[[128 127 128 129 129 130 128 128 128 128 126 130 128]
 [129 129 127 131 129 129 128 127 128 130 127 125 127]
 [128 127 128 128 128 128 128 128 129 128 128 128 128]
 [120 109 134 153 151 127 109 142 156 132 119 117 131]
 [119 129 126 126 126 127 132 130 130 132 130 127 128]
 [128 127 129 127 126 126 128 129 128 129 127 127 128]]	128

[[126 131 115 139 142 125 134 128 132 115 107 126 118]
 [133 127 127 135 129 117 129 129 133 129 115 133 128]
 [121 124 118 132 139 123 128 125 128 111 122 124 123]
 [125 126 122 153 132 116 128 121 124 115 100 132 137]
 [135 130 124 148 129 130 141 123 125 130 104 137 129]]	135

[[134 124 131 139 155 110 130 119 102 151 136 148 134 120 146]
 [130 128 126 132 121 136 134 131 131 125 132 128 131 120 127]
 [139 123 140 132 129 131 139 128 120 126 136 128 138 118 136]
 [114 133 113 118 120 114 118 126 131 131 118 115 115 127 121]
 [136 132 125 137 137 129 123 122 126 138 125 127 128 132 133]
 [122 129 120 130 130 118 115 131 128 135 118 128 123 130 121]]	122

[[127 127 127 128 128 129 128]
 [135 110 129  98 131 128 113]
 [119 101 128 130 127 132 125]
 [132 137 142 136 122 125 143]
 [111 123 140 129 111 116 124]]	111

[[134 124 143 119 123 142 141 111 117 135 111]
 [133 123 124 123 123 125 124 124 122 131 122]
 [146 105 141 101 105 139 142 123 100 148 122]
 [126 127 119 126 127 119 117 121 126 120 119]
 [120 136 119 139 137 120 117 140 139 115 140]
 [133 130 134 129 130 133 132 126 127 131 126]
 [151 125 158 121 125 155 156 120 118 157 121]
 [138 122 139 119 122 137 138 118 117 138 118]
 [122 121 111 121 121 112 110 130 122 115 128]
 [153 118 140 116 118 139 140 131 116 155 130]
 [126 133 129 132 133 129 127 117 129 124 116]]	126

[[123 106 128 140 102 138 141 104 133 105 154 135 149 129 148 150]
 [145 112 147 109 108 114 153 109 111 109 140 108 153 145 150 151]
 [133 105 123 151 105 150 119 104 155 104 111 150 116 135 113 114]
 [104 131 111 113 119 113 139 119 116 135 154 118 153 109 152 148]
 [142 143 144 152 138 153 149 143 152 143 137 150 145 146 151 146]
 [117 106 124 111 106 104 139 101 113 108 146 125 146 112 150 148]]	117

[[147 107 151 135 152 150 135 135 113 151 108 114 115]
 [135 149 143 144 140 141 139 142 112 141 150 104 109]
 [151 118 151 117 151 152 125 115 151 152 108 151 151]
 [135 114 145 130 149 146 129 130 111 150 122 112 112]
 [136 106 145 110 145 145 111 106 112 146 105 110 113]]	136

[[128 125 124 117 147 121 114 118 147 129 118 115 131]
 [124 129 133 137 122 131 141 132 119 124 139 137 126]
 [134 128 131 139 104 136 141 140 104 130 134 143 118]
 [137 127 129 141 110 136 140 137 106 126 137 144 123]
 [120 129 138 141 120 128 142 135 113 127 145 141 123]
 [129 128 137 137 124 129 137 139 117 130 141 135 118]
 [120 127 132 128 138 123 126 123 134 133 129 120 125]
 [132 129 123 129 124 131 125 134 127 128 121 133 131]
 [116 125 136 116 150 121 117 120 149 134 130 103 126]]	116
---
[[129 131 117 121]
 [133 139 110 119]
 [124 115 129 150]] 110

[[105 148 111 107 123 105]
 [112 117 115 109 114 108]] 123

[[118 109 145 136 150 124]
 [127 144 130 121 105 123]
 [132 143 116 115 153 130]] 105

[[135 157 117 128 140 102 127]
 [144 146 148 125 127 127 105]] 102

[[130 137 128 130]
 [105 133 102 115]] 128

[[129 135 124 124 121 150 121]
 [126 127 136 129 133 128 132]] 150
---
[105 132 128 116] | 116

[[110 128 105 119]
 [119 132 121 137]] | 110

[158 140 125 144 126 144 150] | 126

[127 105 127 121 130 130 137] | 121

[120 140 106 125 133] | 120

[147 145 102 143 141] | 141
---
(119, 157, 142, 113, 122, 139) out 113
(121, 126, 133, 127, 105) out 133
(124, 140, 138, 147, 129, 112, 101) out 129
(135, 112, 103, 129, 143, 126) out 129
(124, 122, 128, 128, 99, 130, 130) out 99
(103, 139, 149, 138, 134) out 149
(140, 143, 153, 147) out 143
---
124  103  141  128
128  123  133  120
130  121  130  146
value 121

104  152  123  142  114
100  111  135  117  153
124  153  141  113  102
value 141

100  144  128  105  125  120
100  116  116  108  148  115
105  128  128  129  118  106
value 129

151  152  117  136
149  147  131  117
152  125  150  111
value 125

119  141  102  149  153
128  149  109  140  157
133  151  105  137  152
value 105

108  139  113  106  110  130
142  102  140  118  138  110
153  139  150  146  153  113
value 146

107  134  151  145  121  134
145  120  105  108  131  131
151  122  106  114  127  117
value 114

151  139  123  130
118  123  125  114
115  110  127  125
value 110

117  152  130  146  126
142  112  130  117  132
117  148  143  148  114
value 143
---
array([114, 139, 150, 117]) >> 150, 114

array([119, 142, 155, 136, 124, 128, 133]) >> 155, 119

array([147, 134, 143, 155, 125]) >> 155, 125

array([[156, 108, 137,  99],
       [112, 139, 105, 111],
       [155, 102, 153, 147]]) >> 156, 99

array([[151, 126, 146, 133, 132],
       [134, 127, 129, 132, 129]]) >> 151, 126

array([[128, 127, 106, 111, 127, 123],
       [142, 116, 137, 130, 112, 126],
       [127, 135, 138, 129, 116, 111]]) >> 142, 106

array([[144, 126, 131, 153, 114, 102],
       [142, 111, 150, 156, 153, 151]]) >> 156, 102

array([124, 134, 145, 104, 134]) >> 145, 104
